Each row below is a small network's average activation on inputs in which a field has the value named, seen along a few directions.
Related values have similar rows: they may be neighbours, one step apart, or belong to one group.
(in the rows, 500 means zero)
Strong random noise was added to every row along 6 fixed directions; ignore it. To show where, here is one row again and again, with new noise each time:
[598 529 419 439 387 320 478 779 512 580 694 614 282 617 438 641 465 507
 556 448]
[446 578 596 520 490 496 569 559 621 558 569 364 454 429 602 670 301 250
 599 430]
[497 424 356 432 266 641 589 490 503 368 569 510 439 524 459 498 402 521
 591 372]
[466 468 484 482 423 543 584 548 503 424 587 534 435 508 470 500 407 546
 570 363]
[361 576 634 503 573 565 628 518 575 526 532 435 501 428 534 586 364 449
 558 353]
[475 626 609 467 581 354 500 790 552 644 675 622 340 582 470 712 468 521
 524 414]
[564 579 666 496 642 387 302 579 537 536 516 689 536 558 562 589 709 390
 486 747]
[571 485 484 489 487 392 485 468 506 495 469 491 505 461 521 425 544 408
 540 600]


Values of E:
e4: [670 399 292 403 301 464 451 410 399 561 332 532 522 504 355 353 776 636
 383 696]
e20: [529 615 420 385 413 439 552 566 582 652 494 389 427 501 504 588 526 398
 525 511]
e1: [282 415 987 723 849 717 496 460 450 287 642 652 598 509 485 499 436 686
 398 324]
e9: [580 551 339 496 430 448 388 546 479 552 580 428 451 601 594 594 413 301
 490 572]
e19: [605 418 381 488 295 528 467 426 486 455 386 461 484 483 456 424 532 513
 506 554]
e18: [391 444 500 510 570 725 522 490 396 271 585 693 593 625 489 412 436 788
 516 317]
e16: [495 415 344 516 418 672 501 425 474 322 545 479 588 564 586 467 345 475
 577 420]
e7: [444 639 540 514 427 450 508 664 557 629 531 566 388 514 382 604 564 700
 474 430]
e8: [505 503 500 402 541 526 492 399 475 663 358 489 574 505 367 479 748 614
 321 639]
e5: [406 414 781 729 470 707 359 590 535 209 687 691 489 549 548 567 373 579
 538 366]
e6: [562 401 453 542 689 475 370 358 407 323 399 621 703 549 608 268 708 586
 501 695]
e2: [381 578 637 502 531 606 561 541 582 663 612 372 430 490 471 752 262 349
 414 354]
e11: [487 434 465 505 335 581 560 620 428 473 547 599 387 514 374 514 422 756
 500 285]
e15: [531 451 391 472 654 339 580 477 461 504 449 427 493 429 524 331 516 546
 556 482]
e10: [606 366 352 580 600 207 577 562 426 430 593 386 405 452 590 309 355 492
 629 439]
e17: [596 481 325 511 295 346 549 484 481 544 397 463 405 431 332 298 570 655
 500 518]
e13: [549 636 476 421 709 320 471 465 526 647 383 449 577 435 559 457 720 413
 470 677]
e12: [360 479 593 542 467 720 675 542 459 473 568 491 450 459 411 605 328 690
 498 218]
e14: [473 491 376 397 492 367 592 539 419 683 471 517 401 577 312 446 530 689
 340 392]
e3: [441 493 430 460 509 634 458 410 431 428 441 560 583 600 522 487 554 541
 441 539]
E is arranged as a ring.
Which values are neighbours of e17? Give them in the order they are listed.
> e20, e7
Which values are neighbours of e18? Give them in the order they are listed.
> e9, e16
Which values are neighbours of e2? Give them in the order they are listed.
> e1, e14
Which values are neighbours of e10? Give them in the order they are listed.
> e6, e15
